[ 80 113 114  84  89 130 180 165 135 113 118  90 178 172] -> Ganek
[126 144 141 135 134 143 128 140 103 147 110 133 131 132] -> sog
[123  73  73 118 123 103 145 112 188  66 176 117 144 142] -> Dozi
[125  95  93 121 126 116 141 122 164  90 157 121 140 137] -> rure
[ 91 117 115  94 100 129 170 158 138 114 123 100 169 164] -> mena
[109  80  81 106 111 109 157 127 176  75 162 106 156 152] -> pegir
[ 77 172 169  91  93 164 172 193  66 179  62  98 172 168] -> Vop
[148 158 154 157 155 152 104 129  87 164 106 151 107 112] -> nomev
[ 80 113 114  84  89 130 180 165 135 113 142 115 150 150] -> tisaf
[ 80 113 114  84  89 130 180 165 135 113 118  90 151 150] -> seval
[119 114 113 126 126 128 138 133 132 118 130 123 140 141] -> rulub
[ 80 113 114  84  89 130 180 165 135 132 118  90 178 172] -> Reg
Table of tags by key:
[133] -> k864
[147] -> k675
[151] -> k348
[121] -> k839
join sog 12:  -> k864
find: [135 134 143 128 140 103 147] -> sog
find: [ 80 113 114  84  89 130 180 165 135 113 118  90 151 150] -> seval

[161 160 138 159 107 158  80 156  87 159 114]  bado
[117  73  71 107  86  76 161 154 143  78  88]  Tutap
[123  67  72  95 144 126 141 111 134 121 142]  rofi
[123  67  72  95 144 126 141 111 134  79 142]  diga
key -> tag
[73] -> k600
[76] -> k265
[67] -> k390
[75] -> k411
[72] -> k591
join Tutap 2:  -> k600
present: [154 161  76] -> no
present: [161 160 138 159 107] -> yes
present: [ 72  95 144 126 141] -> yes

[ 95 130 112 129 128 131 126 153 138 128]  Nodo
[152 133 126 125 146 128 147 145 126 128]  Davak
[157 133 105 128 163 128 151 155 128 128]  pigo
[124 131 126 130 128 126 128 135 134 127]  semu
[128 125 135 132 162 130 140 119 126 123]  dugu
[133 105 128 163 128 135 128 128 148 120]  tubi
[113 130 133 134  90 128 135 130 128 127]  rulos
[157 133 105 128 163 128 137 128 128 128]  moven
find: [158 132 105 129 164 129 153 155 128 127] -> pigo
present: [128 163] -> yes
Table of tags by key:
[135] -> k188
[128] -> k915
join tubi 6:  -> k188
find: [133 105 128 163 128 137 128 128] -> moven
find: [152 133 126 125 146 128 147 145 126 128] -> Davak
find: [157 133 105 128 163 128 137 128 128 128] -> moven

[162 170 165 176 162 153 165] -> gizit
[162 170 165 168 165 162 162] -> Nebep
[167 148 152 183 162 179 188] -> Far
[157 171 159 176 175 164 158] -> Gik
[166 160 159 163 166 165 163] -> vata
[157 164 169 173 187 158 167] -> fudag
[157 164 168 155 164 160 154] -> zofu
[160 177 165 159 175 158 170] -> nibid
[172 158 169 176 166 169 179] -> kovas
find: [157 164 169 173 187 158 167] -> fudag
find: [154 165 170 173 184 158 166] -> fudag

[168 167  89  86 160 163 180  82 178  82 101] -> rog
[108 116  61  60 124 201 174 131 113 101  62] -> movaf
[184 174 149 138 154 112 131  83 194  82 146] -> fefu
[138 154 184 174 149 163 180  82 178  82 101] -> mil
present: [153 112] -> no
find: [106 118  62  60 122 199 174 132 111 101  62] -> movaf
find: [184 174 149 138 154] -> fefu
Table of tags by key:
[115] -> k677
[174] -> k671
[175] -> k898
[154] -> k759
[146] -> k434
[116] -> k75
[173] -> k381
join fefu 2:  -> k671
find: [184 174 149 136 155 112 131  84 192  83 146] -> fefu
present: [131 113] -> yes

[ 58 174 178 137  98] -> tozu
[132 114 122 139 127] -> fogig
[132 114 122 130 127] -> teli
present: [137 178 174  58] -> no
present: [130 127] -> yes
find: [131 112 121 140 128] -> fogig
present: [178 174] -> no

[113 135 158 186 111 148  65 105 105 177 114 188 109 112  85 188  75]  Vofu
[ 72 122 180 133 113 120  72 122 180 133  80 135 154  82 145  90 113]  sosom
[ 64 195  81 155 121 120  72 122 180 133 114 188 109 112  85 188  75]  talar
find: [195  81 155] -> talar
Table of tags by key:
[113] -> k578
[122] -> k747
[114] -> k297
[64] -> k629
[133] -> k770
[121] -> k272
join talar 5:  -> k272
present: [ 65 105 105 177] -> yes
find: [ 81 155 121 120  72 122 180 133 114] -> talar
find: [113 135 157 186 111 147  65 105 105 176 113 189 109 112  84 188  76] -> Vofu
find: [ 64 195  81 155 121 120  72 122 180 133 114 188 109 112  85 189  75] -> talar
find: [ 72 122 180 133 114] -> talar

[ 75  98 154 119 111 144 150 144 138] : Vuk
[118 111 132 158 168  76  85 145 140] : mede
[167 145  89  76 100 145 144  88  80] : rupe
find: [119 111] -> Vuk
present: [74 98] -> no
Table of tags by key:
[88] -> k74
[111] -> k254
[145] -> k148
[87] -> k769
[144] -> k444
join mede 8:  -> k148
find: [ 74  98 154 119 111 144 151 144 138] -> Vuk

[148 165  61 126 136 141 103 130 127 121 118 141 133 116 110 151  94 136
 190  95 154 116 133]  rogom
[148 165  60 126 121 136 118 104 140 117 131 117 126 122 110 151  93 135
 190  96 154 116 132]  fozo
[118 165  60 126 136 143 104 131 126 121 117 140 133 117 110 151  93 135
 190  96 154 116 132]  fikav
[ 95 120 197 181 112 146  90 134  85 120 122 105 109 123  53 117 186 136
 104 156 127 159 155]  zabug
[148 165  60 126 136 122 104 131 126 121 117 140 118 117 110 151  93 135
 190  96 154 116 132]  tareb
Table of tags by key:
[93] -> k217
[132] -> k249
[117] -> k55
[186] -> k890
join fozo 17:  -> k217
find: [146 162  61 127 136 121 105 133 127 121 115 140 120 118 109 152  94 137
 189  96 154 116 133] -> tareb
find: [136 122 104 131 126 121 117 140 118 117 110] -> tareb
find: [126 122] -> fozo

[106 159  67  81 162 108] = kozud
[113 162  70  87 153 109] = dafeb
[113 162  70  76 176 108] = debin
[117 162  75  76 182 109] = ludul
[109 161  68  78 169 108] = Bobe
[105 158  68  85 156 109] = ladup
[111 162  69  77 172 108] = natus
[115 162  72  76 179 108] = vima
[105 158  67  83 159 108] = pipa
[107 160  67  79 165 108] = Deru
find: [ 70  87 153 109] -> dafeb
Table of tags by key:
[169] -> k569
[72] -> k326
[179] -> k61
[182] -> k484
join vima 5:  -> k61
find: [109 161  68  80 169 108] -> Bobe

[123 170  78 170 125 145 181 194 152 126 151 111 151] : vomad
[138 162  87 140 111 166 186 169 169 125 154 119 144] : tidob
[151 173 101 159 156 186 147 145 168  96 148 136 152] : rab
[109 181  96 182 132 139 155 190 173 125 149 123 145] : zape
find: [173 125 149] -> zape
tags:
[124] -> k730
[169] -> k49
[181] -> k958
[173] -> k580
[123] -> k914
[111] -> k708
[170] -> k102
join vomad 2:  -> k102
present: [109 181  96 182] -> yes

[ 89 176 204 175]  sas
[187  57 138 112]  Futo
[ 63  84 122  83]  suv
find: [187  57 138] -> Futo
key -> tag
[187] -> k252
[138] -> k119
[90] -> k564
[57] -> k280
[63] -> k652
[89] -> k841
[186] -> k184
join Futo 1:  -> k252
find: [ 89 176 204 175] -> sas
find: [ 88 176 204 176] -> sas

[115 150 114 143 112 113 117 120 134 140 139 129  99 120 137 117 132 127
 132 125 130 123 121 133 136 152 117 135 136 135 119 121  93 121 135 143
 133 132 123 129 131 126 134 131 115 126 136 107 138 148 144 149 120 132
 152 127 117 124 106 130] : mopag
[116 151 106  59  92 124 129 131 135 133 121  93 143  97 139 110 120 133
 126 134 161 143 144 120 117 155 120 133 132 145  99 139 111 113 128 170
 156 105 118  99 117 106 139  73 163 181 108 132  95 114 155 179 127 126
 151 109 109 112 139 141] : Dimut
[115 141 104 132 121 117 113 117 127 145 127 129 144 114 124 108 132 112
 114 121 153 123 138 128 120 131 141 149 113 136 114 131 134 121 105 144
 140 124 128 121 147 120 131 117 114 140 133 123 119 121 147 158 123 119
 148 128 113 121 124 133] : dulo
[110 168 116 122  84 110 118 120 139 132 141 104  94 102 129 108 116 143
 145 133 140 125 109 128 154 167  87 137 153 138 110 122  88 123 142 157
 139 123 120 108 121 122 147 103 126 142 137 124 121 151 150 163 105 142
 171 115 108 123 110 142] : Tez
[106 170 116 123  83 112 119 119 138 132 142 104  94 103 129 110 116 144
 143 135 140 125 108 128 154 168  92 137 152 138 110 123  88 124 143 157
 138 123 120 110 121 121 145 102 126 142 137 124 121 150 149 164 106 144
 168 115 108 123 108 143] : radid
[115 151 114 144 113 115 115 120 133 140 140 129  99 123 137 116 132 127
 131 128 128 123 123 132 136 150 115 135 136 133 121 123  93 121 134 145
 133 134 122 127 131 127 135 130 118 127 136 110 141 148 145 153 121 133
 152 127 117 125 106 128] : Pag
present: [129 123] -> no
find: [110 168 116 122  84 110 118 120 139 132 141 104  94 102 129 108 116 143
 145 133 140 125 109 128 154 167  87 137 153 138 110 122  88 123 142 157
 139 123 120 108 121 122 147 103 126 142 137 124 121 151 150 163 105 142
 171 115 108 123 110 142] -> Tez
find: [115 151 105  57  93 124 128 131 137 134 122  93 144  98 139 110 119 133
 125 136 159 144 143 119 116 154 122 131 133 143 100 139 111 111 128 168
 157 102 116  98 116 105 140  75 161 181 108 130  96 115 154 177 126 125
 152 110 109 114 140 139] -> Dimut
tags:
[141] -> k953
[124] -> k376
[123] -> k195
[140] -> k295
[120] -> k307
join dulo 53:  -> k195

[161 128 105 118 125 162 131  99 141 107 118 198 148 100 146 112  98  96
 115 102 160 141 152 104 103 136 116  84 103  91 142 125 130 138 143 125
 135 157 141 134 147 160 130 123 102  85 116 130 103 139 159 125 114 128
 117 115]  fil
[148 127  86 126 123 150 125 113 143  87 124 186 138 102 147 122 119 101
 100 102 160 140 144 116 109 137 120  88 118  95 162 120 124 128 150 116
 125 136 129 119 157 151 117 114  84  94 125 130  94 131 163 116 122 133
 118 126]  kol
[163 116  94 117 117 155 141 117 150  92 127 186 142 108 143 121  96  89
 118 120 144 130 140 104  95 141 130  70 114  91 142 121 133 137 153 135
 140 147 131 129 158 155 123 114  93  87 115 134 103 133 169 123 118 112
 121 115]  Tun
[155 102  90 120 101 144 139 105 137  82 130 202 135 120 141 112  98  98
 112 112 149 133 142  94  92 125 127  88 111 101 126 107 137 133 162 132
 127 159 140 129 155 168 125 113 103 104 108 135 100 127 168 115 118 104
 127 103]  Rido
[149 118  91 122 112 150 131 109 139  83 127 194 136 111 143 113 107  98
 109 104 156 138 147 106 105 132 121  90 116  95 145 113 131 133 153 122
 128 151 135 124 157 159 123 116  93  98 120 130  97 133 166 116 119 120
 123 114]  sutu
[160 121  80 114 113 147 135 103 146 103 135 197 142 106 154 129 105 104
 106 101 152 144 124 101  90 136 130  80 105  93 145 127 129 143 159 139
 126 154 130 131 148 158 125 115 107  88  99 131 106 137 158 121 118 115
 114 115]  beb
[155 102  90 120 101 144 139 105 137  82 130 202 135 120 141 112  98  98
 112 112 149 133 142  94  92 125 127  88 111 101 126 107 137 133 162 132
 127 159 140 129 155 168 125 113 103 104 108 135 100 127 168 115 118 122
 127 103]  nad
find: [161 129 107 119 125 163 131  98 141 109 119 199 147 100 146 111  99  96
 116 102 159 140 152 104 104 135 116  84 102  90 141 126 131 137 145 125
 135 157 140 135 147 160 131 124 101  85 116 130 104 138 159 125 115 127
 117 117] -> fil
present: [103 104] -> yes
find: [130 140 104  95 141] -> Tun
present: [162 125 118] -> no

[136 125 151  67] = pude
[125 115 104 161] = Pim
[ 98 146 136 142] = supe
[167 119 128 111] = zasat
[151 127 151 128] = Bapi
[127 151 129 125] = Ronud
tags:
[143] -> k77
[97] -> k498
[142] -> k869
[168] -> k73
[167] -> k169
[98] -> k236
join supe 1:  -> k236
find: [127 151 128] -> Bapi
find: [167 119 128 111] -> zasat
present: [115 104 161] -> yes
find: [151 127] -> Bapi
find: [ 98 146] -> supe
find: [125 115 104 161] -> Pim

[ 97 117 177 128 114 151 202 112 110 135 115 137 123 155 130 149 149 146
 143] : ver
[138 117 138 128 114 151 165 112 110 121  92 137 120 155 130 128 157 146
 143] : fon
[126 137 157 155 114 151 165 105 110  93 119 137 115 155 130 128 157 146
 143] : non
[138 117 138 128 181 151 173 126 110 121 119 115 120 155 130 128  85 142
 110] : dorin
[138  97 138 128 198 151 173 149 110 121 126 137 159 155 130 120 101 134
 106] : ziz
[138 100 138 128 111 151 178 105 110  79 119 141  85 155 130 128 157 146
 151] : Deto
[138  97 138 128 114 151 173 112 110  97 119 142 120 155 130 128 157 146
 143] : Pagoz
find: [126 137 159 155] -> ziz
find: [155 114 151 165 105 110  93 119] -> non
present: [128 130 155 120] -> no

